These are the activations of a small neural network, seen along a few directions. Each row is one input.
In each table, some parts of the input vary, and every possible input appears once, in random order.
Descriptions start from the smaller parts, as in this example, which fits no table here: one of 5 places around a ring, together with either a single point or (one of 2 separate values, together with one of 4 places along a line) or one of 9 places along a line.
Shared parts are said once, and a part with two or three values counts as separate values.
In the rows, zero is written as 128.

Other details of the inputs vary at random and push rows far along two fixed directions, the same in every table; ignore that.
These rows show it; all are for the same input, with only those details redrawn:
[101 168 112 194 121  94 155 145 120 155  87 231]
[135 103 115  97 155 181  95  80 135 114 163  50]
[120 145 113 159 172 193 123 125 125 144 116 159]
[114 131 113 139 105  82 131 104 128 128 129 134]
[120 112 114 112  96  74 120  85 133 115 149  88]
[116 158 113 179 180 201 130 140 121 153 101 193]
[131 113 114 112 156 179 103  90 132 121 152  76]

A family of inputs:
r1: [130  99 140  89  79  94 140 119 128 116 153  99]
r2: [125 128 128 129 116  73 125 112 132 131 119 135]
r3: [130 167 139 171 198 193 112 154 141 147 103 194]
r4: [140 107 141  94 145 197 124 131 126 133 152 109]
r5: [135 138 141 113 105  75 121 149 136 126 130 131]
r6: [128 109 128 113  88  76 144 132 120 114 126 104]
r7: [122 163 128 170 118  93 155 186 111 162  77 232]
r8: [124 148 140 148 110  82 139 165 134 121 110 152]
r9: [149 113 129 100 158 190 109 138 122 127 130  88]
r10: [126 131 128 131  99  91 149 153 115 138 105 163]
r11: [128 133 124 126 104  82 134 110 121 134 128 137]
r12: [147 111 130  94 156 193 113 134 120 134 137  97]
r13: [115 126 138 142  91  98 167 151 122 128 120 167]
r14: [133 138 128 154 171 193 137 165 118 132  98 145]
r15: [120 112 114 112  96  74 120  85 133 115 149  88]
r16: [143 108 128 104 154 194 120 136 120 125 132  89]
r17: [133 114 127 110  91  70 133 136 123 119 124 102]
r18: [140 131 135 103 104  63 106  99 145 112 156  89]
r19: [124 141 137 158 158 212 155 172 118 150 108 195]
r20: [108 119 125 127  89  82 136  94 134 120 154 127]
r21: [135 166 141 160 182 203 122 187 129 148  97 188]
r22: [129 122 127 127 102  83 140 146 121 119 114 119]
r23: [116 140 135 142  99  93 150 120 123 140 132 177]
r24: [120 104 140 101  94  80 130  88 137 117 158 105]
r25: [136 115 130 112 169 184 107 104 131 130 136 100]
r26: [119 134 112 142 110  77 124 108 132 127 126 131]
r27: [114 127 139 146  94  97 171 149 124 124 119 165]
r28: [129 127 142 121  98  65 131 139 142 101 132  96]
r29: [141 118 125 102 164 170  79  90 154 103 171  50]
r30: [126 148 140 143 108  82 135 165 134 127 111 155]
r31: [139 108 129 113 159 194 128 133 122 115 130  83]
r32: [143 140 123 131 172 185 111 121 123 142 125 128]
Changing only one part turns r3 into r25. The same change can be made to r21. Which row results?
Answer: r10
What is each input in this table made of?
Answer: one of 4 places along a line, together with either one of 3 separate values or one of 5 places along a line
Which other rows does r14 become when the place on the line of 5 takes its other values? List them by row number.
Answer: r7, r9, r17, r22
Which other rows agree with r20 in the place on the line of 4? List them by row number.
Answer: r1, r4, r13, r19, r23, r24, r27
Which other rows does r2 become when the choice among 3 separate values takes its other values? List them by row number.
Answer: r26, r32
Which other rows does r11 become when the choice among 3 separate values takes its other values? List them by row number.
Answer: r15, r25

A family of inputs:
r33: [135 140 134 143 209 249 104 133 139 134 128 133]
r34: [128 105 125  91 110 119 116  88 128 119 162  84]
r35: [132 156 132 163 152 168 135 189 123 133 102 169]
r36: [122 117 135 118 104 127 151 135 123 126 134 134]
r37: [126 121 124 132 117 131 150 133 117 122 117 121]
r38: [130  99 128  91 131 153 109  77 141 109 177  65]
r39: [124 115 140 114  74  48 149 143 128 114 127 121]
r40: [140 113 136  89 116 111 107 100 135 118 157  77]
r41: [135 135 127 131 173 174 110 132 127 132 115 119]
r42: [135 126 146 117 114 123 143 147 126 125 135 130]
r43: [119 154 137 177 134 124 163 188 115 142  76 209]
r44: [144 102 131  85 122 117 107 111 134 116 147  67]
r45: [143 121 126 116 153 148 114 132 127 126 118 104]
r46: [107 124 120 135  70  37 143  97 133 121 144 135]
r47: [108 132 124 155  68  41 170 148 117 129  98 168]
r48: [122 160 128 168 166 160 130 159 122 151  90 192]
r49: [136  98 112  98 119 121 114  96 125 116 142  63]
r50: [128 150 133 149 113  92 146 155 123 149 104 195]
r51: [126 145 141 155 149 172 150 179 121 143 103 187]
r52: [135 127 133 113 146 151 110 121 132 131 137 113]
r53: [133 130 138 123 146 154 114 112 142 123 146 118]
r54: [123 113 124 119 154 184 110 100 138 123 154 100]
r55: [142 127 133 118 161 181 115 139 128 138 128 127]
r56: [108 150 135 157  75  18 150 131 138 130 115 190]
r57: [110 119 120 121  68  36 137 107 125 127 135 134]
r58: [136 122 138  97 101  82 118 103 132 122 152  97]
r59: [130 153 136 148 113  92 147 152 122 149 108 194]
r60: [137 100 139  94 115 118 125 130 130 105 141  70]
r61: [128 141 141 134 125 115 127 117 138 127 139 144]
r62: [117 128 117 133 111 113 131 113 120 136 132 140]
r63: [125 140 144 144 110 110 157 166 122 135 112 177]
r64: [130 127 111 136 124 117 138 118 114 131 113 131]
r65: [124 139 111 151 145 144 134 119 114 137 112 144]
r66: [126 122 111 130 145 153 117 109 121 130 128 104]
r67: [122 147 116 163 151 178 142 150 114 157 103 195]
r68: [135 133 119 108 111  83 100 121 139 111 143  76]
r69: [126 114 131 121 144 193 135 143 124 129 130 123]
r70: [138  99 116  98 157 176 103  70 135 103 169  32]
r71: [123 127 119 135 134 150 132 136 121 143 118 157]
r72: [132 129 131 120 144 142 112 125 131 131 129 118]
r73: [124 103 129 103  86 102 143 118 126 115 147  93]
r74: [138 125 132 125 202 234  95 118 142 121 140  92]
r75: [129 133 123 118 106  75 105 113 149 102 150  82]
r76: [119 161 130 180 170 156 133 151 133 140  94 191]
r77: [134 134 124 136 181 234 126 138 118 150 123 160]
r78: [124 147 127 155 121  88 142 159 122 144  91 186]
r79: [107 124 114 143  79  32 141  99 132 119 131 125]
r80: [148 119 120  94 124 115  95 124 138 109 148  57]
Changing only one part turns r67 into r73. The same change can be made to r78. Which row results?
Answer: r60
What is each input in this table made of?
Answer: one of 4 places along a line, together with either a single point or one of 5 places along a line or one of 6 places along a line
A walk changes only the place on the line of 6. It starts at r58 and steps to r40. List the rest of the walk in order.
Answer: r52, r72, r48, r41
Which other rows agree with r76 in the place on the line of 4? List them by row number.
Answer: r33, r38, r46, r53, r54, r56, r61, r70, r74, r75, r79
Which other rows does r66 become when the place on the line of 4 takes its other values? List them by row number.
Answer: r47, r49, r79
Which other rows does r62 become when the place on the line of 5 takes its other values? List them by row number.
Answer: r34, r57, r65, r66
